Each row below holds a small network's activations on one record, seen along a few directions.
Records have a field called Z. Each example row is followed by its value.
Other fields move the rows too, some of them a lot.
In the rows, zero is written as 500.
Random noise pushes rows far along 4 fixed directions. That doesn't count. These rows show it; they differ only by the noise:
[691 280 499 278 423 611 663 537 582 295 820 572 306 576 412 496 483 608
 470 690 470 544 488 540]
[680 321 542 380 471 601 761 647 514 276 501 622 547 473 324 555 430 530
 244 672 269 498 570 633]
[566 499 750 444 804 273 467 396 676 441 340 495 714 439 654 776 403 263
 349 676 456 409 768 433]
[523 422 504 372 544 470 463 392 498 448 435 499 535 532 562 589 586 543
 486 631 499 579 556 444]
[440 534 511 401 620 347 280 228 488 548 325 462 638 541 719 667 653 524
 580 609 616 633 563 324]
[681 469 469 297 430 464 445 287 560 364 838 654 488 620 603 628 548 699
 607 684 676 714 374 361]

[353 595 478 613 493 468 460 548 416 630 359 319 512 474 508 442 424 463
 525 359 522 449 559 527] => z1
[513 534 521 601 554 498 608 657 451 474 129 630 759 391 394 523 481 339
 228 504 167 465 573 639] => z4
[531 525 468 478 505 402 316 281 578 485 613 682 603 518 662 632 660 545
 583 549 518 715 335 370] => z20
[325 464 510 467 626 428 328 331 537 563 296 423 574 498 626 567 630 450
 533 557 489 501 616 403] => z15
[398 638 590 636 614 340 329 359 453 591 169 447 723 456 659 625 559 430
 513 457 563 530 565 403] => z16
[684 616 404 565 315 548 584 506 548 406 892 709 542 491 482 491 440 613
 525 483 538 644 286 503] => z15
[568 410 593 467 525 535 676 681 567 402 711 431 372 512 391 453 274 391
 416 550 469 329 642 596] => z1
[508 488 667 495 666 408 478 498 616 522 455 360 526 534 516 610 318 379
 507 515 613 307 657 480] => z13
[449 548 375 580 404 572 588 639 417 506 356 566 594 421 384 392 546 465
 380 398 306 580 388 588] => z4
[311 420 563 534 685 466 539 588 602 672 586 140 148 467 553 402 398 259
 631 373 664 197 750 479] => z14
[559 392 488 386 392 660 651 628 327 325 311 521 554 542 241 509 390 704
 352 552 373 432 544 671] => z2
[574 558 401 568 331 535 565 520 370 513 687 596 610 536 419 507 373 685
 530 395 579 576 308 513] => z1
[499 524 366 575 377 646 600 571 386 446 293 700 728 437 365 525 568 631
 305 489 282 668 383 565] => z18
[561 404 679 382 549 506 616 574 566 425 599 318 326 562 441 501 278 433
 498 554 588 253 691 577] => z2
[537 517 355 544 336 595 620 603 373 474 400 668 609 451 345 420 648 637
 370 488 280 664 362 594] => z22
[643 591 440 550 258 536 669 592 348 400 532 709 689 503 380 535 364 647
 415 453 475 619 339 591] => z4
[287 251 516 358 625 561 346 388 520 574 329 223 229 564 598 437 715 428
 627 615 516 408 710 474] => z14
[435 198 476 339 573 585 426 431 609 484 611 367 198 604 503 418 670 520
 624 597 533 452 506 404] => z16
[403 416 608 507 634 474 552 643 625 562 369 377 396 421 492 414 478 232
 408 484 320 327 653 585] => z17
[620 421 454 461 343 622 682 629 432 383 508 707 619 500 343 515 448 597
 358 527 357 584 370 586] => z17
[529 565 478 607 415 517 544 556 436 505 560 482 450 502 464 427 474 518
 578 409 578 525 463 513] => z8
[557 429 611 561 535 475 591 627 674 521 850 331 199 484 492 383 341 344
 637 390 628 295 577 524] => z16
[550 377 460 430 456 587 557 574 602 512 855 506 187 555 494 370 584 494
 670 500 522 502 439 475] => z22
[597 392 490 416 345 677 654 607 419 354 472 528 553 510 297 465 430 661
 343 533 366 540 417 629] => z3
[397 386 600 416 628 491 489 531 605 520 474 240 254 556 509 411 457 387
 534 553 549 285 649 510] => z13
[484 555 308 539 263 608 463 447 286 507 396 600 593 490 460 475 635 776
 496 499 499 692 329 519] => z14
[443 645 565 562 461 407 421 444 387 606 507 282 500 527 572 510 361 521
 679 320 777 431 532 474] => z3
[467 608 396 550 479 511 425 411 439 529 361 609 670 484 558 522 632 544
 463 529 453 633 472 452] => z18
[569 653 500 479 425 456 365 321 395 511 519 562 685 598 591 637 471 667
 635 469 740 617 372 380] => z2
[431 277 525 429 585 597 522 598 543 515 461 333 217 504 476 405 642 357
 554 561 367 418 629 562] => z22
[468 534 508 578 528 501 487 508 503 488 310 577 685 402 511 550 543 495
 399 536 358 524 505 541] => z18
[545 693 509 614 498 365 477 406 507 518 548 632 745 464 575 628 394 524
 505 436 605 554 478 432] => z15
[569 590 553 506 551 401 485 471 541 508 466 578 639 490 524 591 395 434
 447 513 490 514 548 507] => z17
[599 527 525 622 483 483 691 678 540 469 431 724 686 391 423 550 414 420
 287 431 288 479 505 575] => z20
[445 411 461 500 499 501 507 579 664 618 806 407 152 497 547 332 574 367
 675 394 567 438 511 490] => z20
[799 461 570 511 445 548 747 667 584 268 786 643 524 488 343 530 239 516
 367 527 422 452 519 589] => z8
[388 422 474 502 505 519 495 507 495 591 528 326 301 538 530 383 542 506
 643 418 653 444 525 418] => z8
[345 479 478 490 469 568 457 565 455 598 480 241 307 520 466 321 538 470
 619 366 546 419 525 518] => z3
[573 447 531 419 507 535 484 463 499 415 431 485 550 584 442 577 444 592
 447 607 522 499 518 521] => z13

Which value of Z does each new row have?
[491 584 540 592 461 459 537 585 505 552 553 297 423 513 465 456 309 485
 561 359 618 368 528 557] => z13
[394 533 443 651 465 571 651 685 403 532 181 421 563 380 319 365 499 451
 328 375 312 467 545 626] => z8
[425 398 512 396 484 617 584 601 404 524 384 202 243 562 381 372 419 513
 523 462 557 305 666 597] => z2
[622 580 267 396 172 589 453 366 359 452 712 789 575 629 486 452 642 870
 600 540 588 856 143 433] => z17
[555 687 615 734 604 354 550 574 499 472 276 634 917 302 482 672 368 333
 294 444 409 459 513 477] => z16
[593 469 670 481 683 402 525 526 739 427 657 496 421 495 519 514 433 289
 459 611 483 366 669 468] => z8
[455 472 331 421 461 522 252 311 555 593 655 544 310 586 689 423 844 552
 729 535 575 724 344 347] => z20
[548 495 637 510 643 429 465 425 723 463 581 557 539 446 623 615 478 346
 432 607 430 476 556 462] => z18
[578 574 530 580 539 507 640 584 612 456 651 635 545 429 479 512 386 387
 413 506 437 450 498 512] => z18
[516 259 289 388 225 811 657 609 415 431 818 427 150 578 306 298 564 721
 621 479 532 554 353 594] => z14
[649 543 616 589 518 467 728 651 630 378 658 685 658 410 390 598 283 392
 296 530 401 422 566 584] => z15
[399 429 387 491 421 646 518 550 338 557 314 443 441 531 419 366 598 598
 443 510 413 551 481 580] => z1
[380 472 601 505 643 433 410 466 557 602 369 371 507 512 594 529 459 383
 505 515 498 391 635 459] => z1
